These are the activations of a small neural network, seen along a few directions. Each row is one input.
Each table varies a few parts of the input and shows all the possible inputs, shuffled.
A made-up example of a description, with smaller parts first: one of 6 places along a line, together with either a single point or one of 9 places along a line or (one of 2 separate values, together with one of 8 places around a ring).
Shared parts are said once, and a part with two or three values counts as separate values.

Other details of the inputs shift rows strongly along two fixed directions, in all tables alike. That doesn't count.

Rows:
x1: [ 18  29 -12  35 -47 -18 -19  29   5 -10  19 -11 -29  40]
x2: [ -6  24 -34  13  -8  26  13  22  11  12  14  14  -7 -13]
x3: [ -6  -2  12 -36  55  23 -11 -51 -11  -9  -4  27   5 -19]
x4: [  4 -20  29  -4   9 -58 -22 -28   0 -23 -19  -9  -9  17]
x5: [  2  23 -16  21 -14  39   5   6  -6  17  17  10   7  -1]
x6: [-26   8 -33   5  14  50  33  14  17  39   3  37  19 -48]
x7: [-16   2 -44 -32  -4  47  12  55  34   2  -9  17   0 -21]
x8: [ 13 -13  34 -15  12 -59 -17 -21 -15 -29   2   0 -22  21]
x9: [  7  -5 -12   2 -38  21   9  44   4   1  -6 -36   6  20]
x10: [-12   2 -18  25 -12  13  16  21   6  28   0  14  12 -15]
x11: [-40   9 -34 -65 109  94  18 -48  13  14  -8  81  18 -87]
x12: [ 16 -13  50 -15  12 -59 -18 -39 -23 -32   6 -28 -14  26]
x13: [ 28  17   7  51 -71 -46 -22  23 -10 -10  20 -49 -23  60]
x14: [ -7   8  -6  37 -24  16  10   3   7  27  -2 -23  22  -7]
x15: [ -8 -45   8 -95  81  17   1 -15  -2 -34 -47  41   9 -36]
x16: [  7  31 -12  22 -23  32   7   6  -7  11  21  -5   0   6]
x17: [ 32 -45  58 -55   7 -83 -42 -22 -17 -68 -28 -40 -25  57]
x18: [ -4  25 -33  17 -14  14   4  23  17   6  16   2 -14  -3]
x19: [ 17  11   1  42 -60 -48 -14  39   5  -2  22 -25 -27  44]
x20: [ 19  36 -14  32 -52 -18 -15  31  11 -13  28 -15 -36  41]
x21: [  0  -6  22 -31  46  -5  -7 -51 -16 -19  -4  -5   1  -9]
x22: [  1   4  -8  34 -35 -21  -3  27  10  12   7 -10  -8  15]
x23: [ 14 -16 -14  -1 -30  25  11  48  -4   5 -18  -9  14  10]
x24: [  1  -4 -33 -24 -19  27  11  62  25  -7  -9  11  -4  -3]
x25: [ -6   5  -2  33 -20  20  24   9  -7  33   7  -8  25 -11]
x26: [  6 -11 -17  -6 -22  42  24  45  -2   8 -13 -14  19  -1]
x27: [ -5  17 -29  21 -13  14   0  23   9  11   8   4  -7  -2]
x28: [  2 -11  23 -17  15 -52 -16 -21   5 -25   1  -5 -22  11]
x29: [-14  11 -12  17   1  51  35   7 -11  40  15  16  28 -34]
x30: [ -5 -18  31 -12  32 -12   4 -48  -9  -1 -20  -7  21 -13]
x31: [  0  -7  18 -30  35 -30  -8 -24   1 -21   6  13 -19  -6]
x32: [ 23 -12  42 -13  11 -55 -23 -41 -27 -37  -2 -19 -15  34]
x33: [  7   2   7  42 -43 -21  -2  14  -6  15  10 -26   5  24]
x34: [  7  29 -19  30 -37  -2 -17  25  11  -3  18  -7 -24  28]
x35: [ -5  -1  -5  31 -16  19  20   8  -8  35   3   4  26 -11]
x36: [ -8 -11  13 -17  21 -30 -17 -30  17 -15 -11   1 -11  -4]
x37: [ 23 -18  49  -8   2 -69 -25 -34 -24 -31   5 -21 -16  36]
x38: [-28 -16  -2 -35  61  20   9 -41  14   7 -22  38  17 -50]
x39: [-16  27 -29   4  17  77  18  -6   1  29  14  21  19 -35]
x40: [  2   5  -2  28 -23  14  15  13 -14  28  16   6  14  -3]
x41: [-16  -1 -14  29  -2  43  23   0   3  43 -12  10  40 -30]
x42: [ -8 -41  16 -87  59 -13 -18 -12   5 -42 -39  19  -7 -12]
x43: [-13 -19  14 -16  35 -23 -15 -34   9  -9 -22   8   1 -12]
x44: [ -6  -8   8 -34  52  -5  -6 -34 -10 -18  -9  27  -5 -17]
x45: [ -3   7   0  35 -26   8  13  10  -1  24  10 -21  17   0]
x46: [  6   2   2  48 -47 -19  -7  11   4  15  -2 -33   8  22]
x47: [  3  -6  27 -29  43  -8  -2 -50 -23 -20  -4  -1   2  -6]
x48: [  2  17 -18  22 -29   1  14  32   8  15  23   9 -11  -1]
Each input here is: one of 2 separate values, together with one of 4 places along a line, together with either a single point or one of 5 places along a line.
Changing only the choice among 2 separate values turns x38 into x36. The same change can be made to x5. Which row results?
> x3
Changing only the choice among 2 separate values turns x41 into x46. The same change can be made to x20. Which row results?
> x11
Which other rows agree with x39 in the choice among 2 separate values and the place on the line of 4? List them by row number.
> x9, x12, x14, x21, x45
Start at x30 and move only the place on the line of 5, one step at a time. The first step leads to x25. Which rows follow, in order?
> x29, x47, x16
Which other rows agree with x19 in the choice among 2 separate values and the place on the line of 4? List them by row number.
> x22, x27, x34, x42, x43
Change only the place on the line of 4 in x25. List by row number the other rows that result.
> x6, x10, x35
Change only the choice among 2 separate values in x37. List by row number the other rows that result.
> x40
Change only the choice among 2 separate values in x8. List by row number the other rows that result.
> x19

Rows:
x49: [ 11  -3   2 -19  -6   4  -8  14  -3 -17  -3  -7  -7  18]
x50: [  3   9  15  18   2  -6  -5 -29 -11   4   8 -15   2   5]
x51: [-25 -47   5 -75  88  45  19 -24  -2   7 -39  47  38 -67]
x52: [  4   0  -9 -10  -1 -12 -12  15   8 -15  -2  16 -21  10]
x53: [  5   0  -6 -18  -4  -2  -7  19   5 -14  -3  10 -14   9]
x54: [ 30   4  36   3 -23 -71 -20  -9 -15 -39  17 -25 -35  46]
x55: [  6   8  22  23 -13 -39 -14 -24  -5  -5  20 -23 -13  20]
x56: [-43   5 -23  -4  70  57  19 -37   7  44   0  64  30 -72]
x57: [ 17   2  26  -9  -2 -38  -6 -14 -15 -25  18 -14 -19  25]
x58: [-11 -43  38 -47  66 -15  13 -46 -29  -5 -20  25  23 -31]
x59: [  1   2  -6  -3 -15  -6  -7  13   9 -11  -5 -19  -8  13]
x60: [ 40   0  48   2 -30 -79 -28 -17 -26 -46  14 -48 -34  65]
x61: [ 21   9   6  18 -27   1  -3   3 -22  -3   9 -25   0  27]
x62: [-10  33 -66  61 -68  77  27  73  24  48   5 -13  21  -9]
x63: [ 20   3  20   7 -14 -65 -21 -10 -10 -27  12  -7 -33  37]
x64: [-12   1 -17 -13   6  13   4  11  20  -2  -5   2  -2 -13]
x65: [-35 -48   7 -68  96  29  21 -42  12   5 -46  41  36 -69]
x66: [ -6   7  15  11  15 -16  -6 -32  -1   2   9   3  -3  -6]
x67: [-23  39 -79  62 -60  61  25  83  43  55  11  15   5 -22]
x68: [  7   1 -15  -3 -12  41   3  22  -3   2  -4  -5  12   6]
x69: [ -4  36 -66  48 -80  64  21  96  22  40  21   1   1   3]
x70: [  2   1  -1  -6  -8 -27 -12   9  18 -17  -2  -9 -18  12]
x71: [ 19  12  17  38 -35 -22 -17 -17 -14  -3   8 -39  -2  36]
x72: [-20 -31  30 -16  54   4  13 -59 -11  22 -24  25  40 -42]
Changing only one part turns x53 into x66. The same change can be made to x69. Which row results?
> x55
What do these inputs look like to the network?
> one of 4 places along a line, together with either a single point or one of 5 places along a line
Which other rows agree with x65 in the place on the line of 4? List them by row number.
> x59, x62, x64, x67, x70
Which other rows agree with x58 in the place on the line of 4? List them by row number.
> x54, x57, x60, x61, x63
